A small network was shown many inputs. Here are its activations along a few directions, one row for each input.
In each table, some parts of the input vary, and every possible input appears once, in random order.
Descriptions start from the smaller parts, as in this example, which fits no table here: one of 2 separate values, together with either a single point or one of 9 places around a ring or (one of 4 places along a line, together with one of 8 places around a ring).
Shared parts are said once, and a part with two or three values counts as separate values.
In the rows, zero is written as 128.

Other details of the inputs vary at random and push rows far along two fixed directions, the same in every table; ignore that.

Table:
r1: [127 118 119 119 117 138  99 166 134 108 131 144 162]
r2: [119 106 111 114 140 105  91 139 121 163 153  95  85]
r3: [135 104 122 130 120 144 141 128 122 129 135 134 115]
r4: [147 151 139 136 110 131 144 128 138 112  93 149 169]
r5: [125 119 124 132 141 131 127 122 115 125 139 132 120]
r6: [130 141 126 124 124 116 115 145 139 141 133 106 127]
r7: [131 109 124 128 117 148 142 125 123 128 132 132 113]
r8: [129 197 161 172 111 104 197  85 155 162 149  70  97]
r9: [128 111 122 114 111 141 134 125 129 131 125 123 125]
r10: [125  86 115 115 141 126 120 119 104 147 152 120  89]
r11: [123 198 159 175 144 111 169 121 143 166 149  96  99]
r12: [118  84 105 117 125 130 114 117 114 143 175  94  67]
r13: [124 189 156 156 117 109 196  85 155 172 153  62  82]
r14: [135  90 113 106 105 152 106 145 121  99 111 162 159]
r15: [131 106 121 120 126 109  95 142 129 155 149  89  98]
r16: [128 124 119 112 134 129  87 161 126 109 117 152 164]
r17: [126 172 146 141 145 124 127 147 135 111 114 151 158]
r18: [128 128 121 120 130 116 113 116 126 125 125 124 125]
r19: [134 164 153 155 108 112 180 105 143 154 136  96 115]
r20: [122 155 149 135 141 124 156 109 130 136 109 133 123]
r21: [132 161 143 128 130 132 146 123 141 115  95 146 166]
r22: [115  98 120 101 150 121 117 112 116 145 135 117  89]
r23: [127  97 121 105 136 142  98 139 109  96  99 180 154]
r24: [115  97 114 111 148 111 101 112 110 135 146 117  86]
r25: [129 169 154 151 145 121 123 145 134 111 114 149 157]
r26: [126 117 125 110 131 117 128 108 119 153 128 103  99]
r27: [131  92 119 107 138 138  97 142 109  96 101 182 156]
r28: [133 165 150 156 140 134 128 150 133 111 124 147 157]
r29: [123  95 110 105 132 108 100 116 111 144 142 104  94]
r30: [128 117 123 120 132 104 121 112 119 149 138 102 101]
r31: [129  94 114  98 126 118 106 113 111 148 131 114  90]
r32: [127  93 111 111 124 162 119 150 127  97 118 160 154]
r33: [122 118 116 133 124 145 133 126 132 123 145 128 118]
r34: [134 159 139 142 114 113 147 116 139 132 117 111 138]
r35: [126  96 108 114 124 161 114 150 127  92 124 160 157]
r36: [147 199 160 159 124 125 171 113 149 112  80 158 180]
r37: [122 115 127 121 146 130 142 111 121 149 145 109  94]
r38: [125 130 118 118 131 120 114 115 131 131 125 125 123]
r39: [136 152 144 144 131 146 154 125 127 109 104 163 156]
r40: [132 107 108 101 118 142  99 144 130  99 106 150 168]
r41: [124  99 119 111 140 133  94 143 110  94 108 174 160]
r42: [124 166 144 152 127 133 151 146 142 133 145 118 128]
r43: [120 118 123 124 146 128 136 112 122 143 150 109  95]
r44: [121  92 120 110 145 111 113 115 107 145 139 122  89]
r45: [120 117 121 124 146 129  85 165 121 109 116 165 156]
r46: [126 128 122 134 126 104 115 140 136 166 146  85  99]
r47: [137 105 121 121 108 133 131 125 127 131 129 129 123]
r48: [119 110 116 117 149 120 106 137 114 154 168 101  78]
r49: [129 119 121 110 123 117 134 113 132 154 131  89 100]
r50: [127 121 134 137 121 113 118 138 135 154 160  87 101]
r51: [131 136 135 131 137 113 104 141 131 137 131 119 129]
r52: [143 155 140 139 112 127 146 130 138 114  97 145 173]
r53: [124 164 141 141 141 130 136 122 136 104 105 160 159]
r54: [133 155 140 148 108 134 148 131 140 103 114 143 173]
r55: [130  88 109 120 120 153 110 153 119  94 126 163 158]
r56: [138 158 144 138 124 123 143 125 133 114  98 153 170]
r57: [128 161 152 162 125 131 145 144 141 134 146 115 128]
r58: [126 121 114 119 121 112 120 110 132 151 142  89  96]
r59: [128  97 113 104 114 151 112 145 131 101 113 153 162]
r60: [128  87 111 111 120 166 116 150 120  98 115 164 153]
r61: [128  96 104 106 118 113 100 118 121 141 144  94  94]
r62: [138 154 139 129 113 138 146 128 139 113  91 143 170]
r63: [123 222 174 170 146 110 201  88 155 148 114 111 119]
r64: [127 183 146 161 140 134 166 110 142 122 124 138 140]
r65: [126 100 106 113 111 147  99 144 131  95 123 156 163]
r66: [121 124 128 127 144 116 120 118 117 124 126 134 119]
r67: [129  93 113 116 137 146 101 148 110  94 120 173 160]
r68: [121 115 122 132 144 120 128 110 116 141 156 107  90]
r69: [131  91 107 105 117 113 105 123 117 145 140  98  98]
r70: [131 187 149 143 131 121 160 107 149 127 105 126 148]
r71: [120 104 115 126 120 118 104 149 132 159 161  97  98]
r72: [140  97 112 101 109 144  98 143 119 102  98 160 164]
r73: [116 100 112 130 131 126 109 146 122 160 174  93  78]
r74: [139 147 143 146 133 142 153 128 127 109 107 164 158]
r75: [131 150 142 139 135 150 154 128 129 109 103 159 159]
r76: [133 172 155 167 118 136 191 117 142 131 126 130 140]
r77: [120  80 107 119 125 134 118 125 111 139 166 104  87]
r78: [131 149 142 146 109 123 156 119 140 131 129 119 138]
Each input here is: one of 6 places around a ring, together with either one of 3 separate values or one of 10 places around a ring.
The inputs of r44 and r52 match in every part but the place on the ring of 6. If r41 is changed in the same way as r44 into r52, which row does it become? -> r69
List by row number the other rows that have the place on the ring of 6 in common with r7. -> r3, r12, r32, r33, r35, r42, r55, r57, r60, r73, r76, r77
Start at r54 and move only the place on the ring of 10, one step at a time. The first step leads to r78. Which rows follow, in order? -> r19, r47, r14, r9, r59, r13, r65, r8
Change only the place on the ring of 6 in r51. List by row number the other rows that result. -> r15, r25, r28, r50, r57
Start at r36 and move only the place on the ring of 10, one step at a time. The first step leads to r31. Which rows follow, in order? -> r26, r21, r70, r38, r18, r29, r30, r56
List by row number the other rows that have the place on the ring of 6 in common with r10. -> r5, r11, r28, r37, r39, r43, r48, r64, r67, r68, r74, r75

Table:
r79: [118 163 127 111 146  84 141  96 143 162 179  39  69]
r80: [126 127 154 158 134 121 169 128 111 199 195  86  40]
r81: [126 201 173 190 130 132 168 170 167 138 142 115 168]
r82: [123 124 113 146 115 191 127 161 139  38 143 201 202]
r83: [127 109 125  72 134 102 152 106 136 196 130  45  54]
r84: [147  57 105  81 135  98  55 168  88 130 121 123 115]
r85: [119  22  83  79 171 127  62 159  61 149 153 164  85]
r86: [127 186 171 164  99 177 242 124 161 120 102 147 142]
r87: [138  79 128 153 109 121 157  91 103 166 190  72  36]
r88: [125 120 131 124  99 134 185 121 150 200 159  44  56]
r89: [150 209 184 177 150 102 158 104 123 132  75 162 138]
r90: [127 107 115 107 121 160 157 109 122  72  63 210 203]
r91: [145 135 123 144  98  77 109  93 135 183 148  56  67]
r92: [138 203 150 150  78 107 172  95 180 143  80 114 162]
r93: [118 136 132 149 117 168 192  96 127 178 189  57  32]
r94: [143  34 107 123 116 148  92 162  84 128 168 142  82]
r95: [128 157 136  99 141 115 152 102 138 180 147  34  68]
r96: [147 116 120  97 102 120 112 125 124  74  79 159 221]
r97: [123  91 129 117  85 183 157 140 130  58  91 199 196]
r98: [146 111 133 134 110 161  93 219 131  91 114 195 227]
r99: [123  29  87  79  83 142 104 140 121 138 148 105 118]
r100: [126 213 125 155 105 112 123 128 173 108 133 118 156]
r101: [135 236 176 151 155 149 190  83 156 121  82 144 143]
r102: [132 110 124 141  81 102 167  87 133 172 178  43  79]
r103: [127 119 137 101 155  73 112 137 107 202 157  64  62]
r104: [125  43  82  76 122 106  10 186 102 155 149 130  97]
r105: [104 214 138 167 127 100 108 144 164 114 132 117 158]
r106: [110 155 117 146 164 111 178  64 127 165 191  75  41]
r107: [131  98  91 120 102 176  80 190 144  52 148 174 217]
r108: [135  15  89  74 148 110  37 104  76 125 126 149  86]
r109: [106  44  74  58 168 128  31 115  97 103 159 148  80]
r110: [100 244 180 176 181 103 160  99 149 109 107 151 147]
r111: [116  36 102  67 173 111  30 149  69 149 133 163  78]
r112: [121  16  92 100  91 147 112 116  96  92 160 139 111]
r113: [122 226 182 160 164  98 157 156 155 130 100 119 171]
r114: [156 176 158 189  87 123 180 125 150 129 127 109 167]
r115: [104  91 113 140 138 185  82 188 124  41 147 207 203]
r116: [151 192 162 194 137 115 208  78 126 120  93 150 156]
r117: [114 215 159 193 125 132 166 155 172 113 158 114 184]
r118: [144 141 132 148 109  79 103 121 130 197 149  63  54]
r119: [117 225 179 198 184 124 196 124 140 135 110 153 149]
r120: [147 128 138 125 129  69 139  88 121 184 146  45  73]
r121: [127  20  63  73 104 185  61 175 110 131 172  98 104]
r122: [127 143 124 109 100 109 142 106 160 201 128  54  52]
r123: [130  83 115  74 128 149  95 107 122  73  53 218 193]
r124: [153 119 128 148 144 147 119 153  93  84  82 215 186]
r125: [109 130 153 171 154 130 160 132 130 182 201  79  45]
r126: [106 159 136 146 141  84 100 140 145 189 164  59  59]
r127: [145 201 143 164  73  97 155  88 163 125  95 112 170]
r128: [119  59  74  84 156 174 107 117  94 131 141 133  86]
r129: [ 90  68  83 110 186 126  79 134  94 115 169 141  92]
r130: [131  68  94 103 119 153 116 110  97  53  84 209 203]
r131: [112 152 150 133 183 142  76 169 119  72  67 228 201]
r132: [114   4  63  45 147 163  98 126  88 136 123 153  79]
r133: [160 181 165 189  96 126 170 156 145 139 126 119 157]
r134: [133 215 180 138 145 135 208  80 163 137  59 155 137]
r135: [145 120 127  80 105 135 125 139 141  77  53 175 234]
r136: [139 199 171 158 125 101 189  45 143 117  80 141 150]
r137: [112 160 127 114 157 126  79 184 135  52  99 177 233]
r138: [143 149 101 110  97 175  75 173 154  80  82 171 205]
What is each input in this table made of? -> one of 6 places around a ring, together with one of 10 places around a ring
The inputs of r130 and r129 match in every part but the place on the ring of 10. If r96 is changed in the same way as r130 into r129, which row does it become? -> r137
Change only the place on the ring of 10 in r117. List by row number the other rows that result. -> r81, r88, r98, r99, r102, r107, r114, r121, r133
Change only the place on the ring of 6 in r90. List by row number the other rows that result. -> r92, r97, r99, r123, r135
Change only the place on the ring of 6 in r80. List by row number the other rows that result. -> r85, r98, r103, r104, r111
